Each row has a name. After each piece below comes the name of the row it's from, unless a question asks for something else. Each question is about the rows just above it.

Rofas: [ 2.81 -1.84 -2.52  4.21 -0.64 -5.12  1.98  0.18 -1.18  2.39 -4.02  2.60
 -4.71 -2.21  0.01  3.27 -2.76  2.35  4.19 -0.04 -0.27 -4.95 -2.34  1.15
  3.84  0.62  1.18  1.85 -1.55  1.74 -2.71 -1.15  1.02  4.23 -3.96 -3.53
 -0.40]
dufu: [-3.47  0.27  4.15 -1.44  8.14  0.20 -0.66  0.80  4.04 -3.57  0.73  2.04
  3.44 -2.68  3.42  2.86 -4.56 -4.65 -0.48 -0.87  6.54  0.66 -0.80 -3.05
 -0.58  3.79 -0.95 -6.26  4.85 -2.11  1.43 -7.52 -6.47 -4.34 -3.53  0.01
 -2.11]
Tafot: [ 1.32  2.61 -3.32  2.79  0.79  1.58  4.02 -2.42 -1.03  0.91 -1.81 -4.44
 -0.61  1.91 -4.26  1.23  1.02 -1.11 -1.95  3.17 -2.17 -3.51  3.82  0.33
 -1.92 -6.80  0.81 -3.09  4.16 -3.87 -2.67 -4.10  2.15  2.56  5.35 -0.82
  1.24]
zom: [ 2.81 -1.84 -2.52  4.21 -0.64 -5.12  1.98  0.18 -1.18  2.39 -4.02  2.60
 -4.71 -2.21  0.01  3.27 -2.76  2.35  4.19 -0.04 -0.27 -4.95  0.10 -2.14
 -0.85 -3.23 -0.02 -5.56  0.03 -0.24  2.21  0.56  4.36  1.21 -2.18  1.16
  1.05]
ragov: [-4.82  2.94  1.73  2.36 -0.59  0.10 -0.52  0.00 -0.63  2.39 -4.71 -4.02
  2.60  1.52 -2.09 -2.63 -0.89 -2.05 -1.60 -1.19  0.59 -1.39 -0.54  0.59
 -3.01  0.67 -3.61  4.65  3.13 -1.39 -3.13  1.35  2.88  1.22 -2.30 -0.70
 -0.50]
tuka: [-3.58  1.22 -1.21 -2.63  0.07 -0.67 -1.44 -2.66  3.42  3.79  0.43 -1.54
  0.78 -0.17  1.58 -3.33 -0.48  3.16 -4.05  0.55 -3.41  0.27  3.60  5.66
 -3.97 -7.77  0.13 -2.88 -0.36 -2.26  1.58  3.06 -3.61 -2.80  4.18 -2.83
 -3.51]
Puziz: [ 2.69 -0.86 -1.16 -1.27  0.36  0.32 -1.41  3.04  2.13  0.53 -3.75  5.12
 -5.76  4.39 -4.61  1.32  2.61 -3.32  2.79  0.79  1.58  4.03 -2.42 -0.75
 -1.58 -0.64 -1.78  0.04 -2.11  0.54 -3.21  0.19 -3.78  0.63 -0.29 -0.81
 -1.36]
which: [ 1.32  2.61 -3.32  2.79  0.79  1.58  4.03 -2.42]
Puziz
Which row holds [ 2.81 -1.84 -2.52  4.21 -0.64 -5.12  1.98  0.18 -1.18  2.39 -4.02  2.60
 -4.71 -2.21  0.01  3.27 -2.76  2.35  4.19 -0.04 -0.27 -4.95 -2.34  1.15
  3.84  0.62  1.18  1.85 -1.55  1.74 -2.71 -1.15  1.02  4.23 -3.96 -3.53
 -0.40]?
Rofas
which: [ 4.03 -2.42 -0.75 -1.58]
Puziz
which: [ 1.22 -1.21 -2.63  0.07 -0.67 -1.44 -2.66  3.42  3.79]
tuka

Dut: [-0.15  0.60 -2.42  1.39  2.89]
dufu: [ 0.52 -0.72  7.63 -0.95  0.86]
tuka: [-0.19  0.07 -1.16 -0.87 -3.84]
zom: [-0.72 -0.30  5.73 -1.10  0.37]
Gipok: [ 0.60 -0.15  1.45  0.86  3.12]
The row with [ 0.60 -0.15] is
Gipok
Which row holds [-0.95  7.63] read backwards?
dufu

rufa: [3.37 0.07 0.02 0.13 1.23 7.89]
Fepof: [0.16 0.35 5.33 6.22 0.50 4.16]
Gipok: [0.50 6.22 5.33 0.35 0.16 0.00]
which: [0.16 0.35 5.33]
Fepof
which: [0.50 6.22 5.33 0.35 0.16 0.00]
Gipok
Which row holds [0.16 0.35 5.33 6.22 0.50 4.16]?
Fepof
Which row holds [1.23 0.13 0.02 0.07] read backwards?
rufa

Puziz: [-2.04  2.64  2.59 -0.34 -3.70 -2.43 -0.59 -0.12  3.26 -3.18  1.01]
rufa: [-2.04  2.64  2.59 -3.49  1.10 -2.96 -0.61 -1.68  1.76 -1.80 -2.74]
dufu: [-1.04 -1.37  2.43 -3.21  1.01 -1.50 -1.04 -1.38  2.43 -4.28  1.01]
ragov: [-2.04  2.64  2.59 -3.49  1.10  3.63 -0.07  0.45 -3.85  0.62  2.11]
zom: [ 0.61  3.37  4.64  7.65  1.47 -4.23 -0.17  0.76  1.79 -2.57  1.31]
Rofas: [ 1.32 -2.06  1.77 -0.16  0.42 -1.50 -1.04 -1.38  2.43 -3.21  1.01]
Dusil: [-2.04  2.64  2.59 -3.49  2.29 -2.96 -0.61 -1.68  1.76 -1.80 -2.74]
tuka: [ 4.74 -4.38  0.03  2.19  2.12  1.89  4.66 -1.02 -2.29 -3.34  0.62]
Which row holds [-1.04 -1.38  2.43 -3.21  1.01]?
Rofas
Which row holds [-2.04  2.64  2.59 -3.49  1.10 -2.96 -0.61 -1.68  1.76 -1.80 -2.74]?
rufa
which: [-1.37  2.43 -3.21  1.01 -1.50 -1.04 -1.38  2.43 -4.28  1.01]
dufu
Where do [-0.59 -0.12] appear?
Puziz
The row with [ 1.77 -0.16] is
Rofas

ragov: [ 2.41  0.90  2.76 -4.40 -1.33]
tuka: [ 1.21 -0.26  3.01 -2.85 -0.96]
zom: [ 2.65 -3.18  0.26 -1.22  1.22]
Tafot: [-2.54 -5.30 -3.91 -1.94  3.14]
rufa: [-2.70 -4.04 -2.92  4.69  2.51]
Fepof: [ 2.23  4.62  1.47  2.70 -3.11]
Dusil: [ 3.18  1.21  2.53  6.34 -5.68]
dufu: [ 0.03  4.29  3.62  6.67 -0.61]
Puziz: [-4.11 -2.06 -3.27  3.93  3.94]
Rofas: [ 1.21  3.18  3.61  4.81 -3.94]
which: [ 3.18  1.21  2.53  6.34 -5.68]
Dusil
which: [ 2.53  6.34 -5.68]
Dusil
Which row holds [ 3.14 -1.94 -3.91] read backwards?
Tafot

rufa: [ 1.08  1.58 -0.25 -1.42  1.25  1.13  0.34  0.56  1.65  1.78  4.56]
tuka: [ 2.47  1.41  1.08 -2.99  1.11  1.31  1.27  0.78  0.13  1.84  1.79]
Dusil: [ 1.45  1.31 -0.17 -1.79  1.00  2.18  0.26  0.89  0.50  1.10  2.21]
Fepof: [ 1.00  0.78 -0.80 -2.93  3.15  0.29  0.30  2.48  1.41  1.08  1.60]
Tafot: [ 2.59  0.67 -0.21 -3.62  1.99  1.10  1.44  1.20  0.56  0.53  0.50]
ragov: [ 0.80  1.20 -0.79 -2.32  2.03  0.55 -0.16  1.76  1.37  0.82  1.65]
zom: [ 1.86  0.82  0.53 -2.22  0.92  2.50 -0.99  0.77  0.78  2.53  1.37]
Puziz: [ 2.76  1.22 -0.22 -2.49  1.16  1.86  0.78  0.83  0.80  2.06  0.86]
Rofas: [ 0.17  2.10 -0.55 -2.02  0.44  3.10 -0.40  1.29  0.52  1.13  7.37]
Gipok: [ 1.24  2.04 -2.35 -4.30  1.30  0.78 -1.23  2.48  1.86  0.82  0.52]
which: [2.48 1.41 1.08]
Fepof
Which row holds [0.52 0.82 1.86] read backwards?
Gipok
which: [1.16 1.86 0.78]
Puziz

